Here are a small network's activations along a few directions, averaged over the inputs that share one value of a field.
Values that are neighbours, or in one group, have similar rows; names and order tell nothing.
In the rows, 500 means zero.
Random noise pushes rows far along 13 fixed directions. That doesn't count. These rows show it; they differ only by the noise:
[606 365 492 606 670 686 309 583 580 630 331 736 444 674 628 449 738 603
 643 236 623 398 842 468 541 501 549]
[367 522 645 461 501 322 671 462 412 529 593 391 433 725 517 568 539 521
 762 569 440 300 632 425 602 690 452]
[351 470 650 538 669 476 521 683 533 619 423 438 587 628 430 710 525 549
 497 475 521 387 591 429 345 541 491]
[384 308 459 495 397 583 527 633 490 169 501 385 499 409 426 380 386 356
 381 280 456 555 299 601 270 584 404]
[490 346 327 544 540 631 566 542 440 273 464 572 441 572 583 464 440 609
 418 545 381 572 478 526 548 367 669]
[463 445 393 612 522 492 566 503 344 451 548 569 454 535 476 427 498 548
 509 548 499 468 592 530 645 468 562]
[558 425 383 635 572 531 392 385 530 475 422 503 394 422 540 484 489 512
 555 397 663 522 462 575 504 480 609]
[407 501 453 677 585 549 319 467 468 427 513 637 589 407 495 378 415 510
 603 482 452 293 536 492 569 541 493]
[341 428 387 459 709 469 403 557 566 587 583 629 684 494 532 564 458 501
 509 441 352 518 417 390 565 397 480]
[465 454 483 687 604 552 428 510 400 550 492 454 567 374 386 433 399 448
 546 508 625 541 484 557 423 446 496]
[369 478 270 466 623 517 572 476 272 322 774 549 560 643 691 380 679 412
 547 395 283 543 552 503 614 474 573]
[515 406 424 564 475 542 487 374 456 328 486 349 397 502 581 438 586 394
 562 280 624 568 461 624 490 565 625]
[568 259 423 652 607 476 416 539 646 491 352 655 264 554 505 522 386 522
 520 366 483 400 454 467 411 685 421]
[342 359 349 531 479 278 551 477 356 504 633 545 431 461 380 437 610 422
 535 215 685 435 502 563 748 613 431]
[501 423 375 673 596 330 606 455 440 584 509 479 351 513 419 627 380 487
 392 619 498 550 411 508 554 545 561]


Field ZIVI:
nani: [398 419 583 570 461 420 528 565 323 611 532 486 657 412 192 480 451 531
 452 525 675 474 518 508 705 460 454]
piru: [556 658 468 357 457 509 536 463 480 537 622 530 559 478 604 476 576 408
 425 565 323 609 450 455 507 472 483]
rek: [422 621 419 491 528 607 352 390 571 360 477 450 666 461 667 568 682 501
 408 364 484 475 524 573 605 376 805]
gilo: [500 500 333 443 577 480 501 402 493 351 481 526 389 399 578 529 408 686
 558 556 638 535 317 579 496 378 640]
nelus: [527 263 382 563 369 381 522 343 400 330 549 673 377 508 454 303 413 466
 512 391 435 451 384 522 933 656 491]
fepab: [568 415 513 665 449 518 360 537 569 403 261 709 307 498 487 512 632 540
 391 260 589 213 631 520 568 715 493]
kimo: [416 338 588 756 473 397 569 446 356 409 502 406 510 662 355 493 449 346
 399 406 387 341 551 495 779 817 596]
datuk: [506 485 720 291 285 616 646 626 483 495 457 295 595 546 438 497 544 460
 495 503 532 665 527 494 455 461 475]
forab: [603 193 534 529 650 556 421 478 599 531 387 534 425 538 490 546 347 506
 684 400 534 582 319 395 409 557 455]
kar: [498 331 599 517 428 557 483 578 428 562 433 613 567 527 358 307 446 498
 628 412 529 475 569 483 679 517 375]
nulaf: [454 361 467 402 506 462 618 676 426 573 512 610 446 539 409 546 563 537
 467 438 541 524 542 437 458 479 379]
nad: [532 395 539 387 521 664 499 597 565 460 438 561 552 531 531 373 510 487
 513 457 445 653 551 494 401 409 435]
pifed: [461 528 707 452 482 574 536 645 600 552 324 363 589 624 471 713 615 602
 398 450 639 509 628 509 435 484 647]
kerip: [370 591 513 417 292 268 598 533 502 462 459 560 466 377 279 650 390 731
 397 689 655 246 426 517 682 497 442]
lurez: [589 518 486 556 630 650 430 345 544 421 402 343 461 503 661 548 469 424
 549 521 474 666 364 545 292 426 651]
sot: [485 456 458 416 667 454 339 465 531 487 553 608 486 510 606 502 657 486
 650 212 554 381 412 433 467 595 434]
vog: [435 329 604 500 555 546 572 482 466 478 348 323 488 653 488 647 519 507
 571 464 590 578 506 493 505 487 674]
renul: [629 651 567 508 291 433 236 246 767 415 460 486 541 299 550 390 455 333
 435 359 471 411 371 560 643 713 449]
A value of ZIVI combines one of 6 hidden first parts with one of 3 second parts; all combinations occur once.
kar and piru share the first part; kar and nelus share the second. Which value has the first part of nelus and the second part of piru?
> sot
forab and nani share the first part; forab and datuk share the second. Which value has the first part of datuk and the second part of nani?
> kerip
lurez and nad share the first part; lurez and vog share the second. Which value has the first part of vog and the second part of nad?
> rek

Field VUMUR:
vefo: [523 517 541 519 403 505 553 762 440 569 420 627 476 412 268 419 548 615
 279 438 759 472 628 606 422 459 322]
podab: [803 718 679 375  68 661 405 426 628 807 652 415 728 199 367  34 333 261
 616 686 485 829 607 533 563 325 180]
luni: [441 364 534 362 447 486 455 572 733 536 299 571 457 448 452 612 426 682
 574 412 691 451 497 478 526 403 476]
sumu: [431 368 585 302 585 431 456 519 566 440 656 482 468 658 656 402 604 250
 769 121 283 454 366 381 318 879 176]
biz: [773 347 367 928 610 433 267 331 555 713 361 699 265 418 425 496 426 306
 347 414 517 468 456 477 584 787 481]
kigu: [213 281 395 307 548 423 572 660 493 446 585 745 676 531 426 463 371 607
 567 503 244 452 443 351 812 354 386]
mupi: [610 763 654 534 521 610 336 478 574 673 521 473 716 346 500 418 361 380
 462 734 359 596 448 471 317 458 401]
kedog: [572 639 404 631 464 416 581 556 518 604 433 585 389 470 449 599 498 498
 164 684 433 488 581 529 469 468 535]
zusuz: [548 748 722 372 252 494 480 401 631 405 444 238 482 432 560 583 608 416
 490 431 600 395 439 544 306 646 487]
refov: [457 440 824 401 480 486 468 711 718 741 405 449 679 477 272 563 349 588
 580 517 619 458 543 404 329 465 266]
teda: [339 431 775 552 455 419 614 389 377 387 472  66 601 504 328 641 290 330
 641 586 499 505 265 473 457 648 561]
dat: [446 394 224 459 613 307 595 287 344 589 600 490 310 340 478 492 472 622
 778 518 893 691 360 588 703 242 587]
renu: [499 379 462 567 447 356 567 487 466 503 358 467 323 372 265 567 469 718
 452 426 981 462 453 659 646 415 570]
dagum: [420 820 426 459 574 526 371 500 446 472 734 644 597 529 718 426 703 558
 649 525 393 207 725 471 409 542 453]
beboz: [528 505 342 681 593 407 293 456 435 574 568 811 440 309 444 362 487 486
 526 413 568 286 467 480 586 626 344]
kelit: [603 375 565 762 510 637 307 393 515 722 391 550 607 399 375 310 298 383
 690 564 527 578 582 506 644 489 480]
VUMUR is arranged as a line.
Which values are neighbours of mupi? Give them in the order they are listed.
> vefo, sumu
Which values are neighbours of luni? Give them in the order they are listed.
> dat, kelit
Which values are neighbours of kedog? Give them in the order they are listed.
> kigu
Which values are neighbours of refov? Give them in the order they are listed.
> podab, renu

Field PID:
vitol: [368 428 604 621 383 505 468 659 403 363 408 628 567 404 253 352 419 609
 395 406 635 257 580 585 652 587 435]
kobap: [782 643 485 604 215 332 420 420 724 651 455 619 354 394 441 449 505 224
  97 434 375 558 446 548 621 811 334]
karu: [591 700 467 571 636 473 447 409 465 596 550 432 456 304 498 566 374 515
 534 747 591 524 323 494 174 451 453]
vav: [476 596 466 603 463 617 486 594 439 272 501 467 429 582 596 493 699 509
 396 376 516 303 672 609 289 633 599]
moso: [472 229 787 444 631 681 599 595 543 576 333 289 708 818 501 598 471 548
 645 476 446 718 596 414 591 371 682]
rugin: [314 327 487 414 426 411 733 507 278 210 523 389 431 635 456 544 543 569
 500 411 538 448 415 549 684 577 609]
mig: [670 618 340 641 397 486 572 601 443 615 618 784 419 549 510 330 411 387
 237 813  40 532 670 440 595 544 332]
lem: [704 435 447 446 372 670 530 432 518 341 353 508 303 480 595 445 484 663
 536 554 619 586 471 535 471 359 634]
nop: [588 521 408 363 485 599 530 345 460 587 648 306 585 392 609 334 531 257
 613 488 490 951 399 580 471 270 486]
ratuv: [745 590 621 475 588 581 229 465 835 962 338 635 574 496 574 646 619 477
 491 453 519 590 594 337 484 428 472]
bunod: [413 300 492 621 753 631 394 450 420 400 399 486 598 392 454 533 223 609
 680 623 541 542 249 448 452 353 622]
gak: [563 643 369 487 740 320 482 434 628 846 397 515 321 415 537 858 629 697
 484 529 899 550 510 538 316 321 593]
befa: [725 373 586 402 376 480 494 443 741 776 473 372 425 405 406 440 236 395
 639 563 593 813 355 460 375 463 273]
rif: [374 461 461 647 561 475 487 570 380 446 444 547 421 395 375 493 467 646
 588 510 744 309 592 570 466 499 541]
buva: [468 554 455 619 601 388 345 286 637 458 450 434 406 404 577 582 411 392
 607 455 514 384 310 526 372 643 510]
gubu: [525 295 586 687 543 545 354 501 497 467 424 501 478 457 356 338 411 466
 681 296 683 362 549 547 479 658 398]
PID is arranged as a line.
Which values are neighbours of karu? Give them in the order they are listed.
> lem, bunod
Which values are neighbours of vav? Give them in the order they are listed.
> befa, rif
Which values are neighbours of moso? Give them in the order they are listed.
> vitol, gubu
What is the length, in steps, of the shortest route from mig to ratuv?
> 12
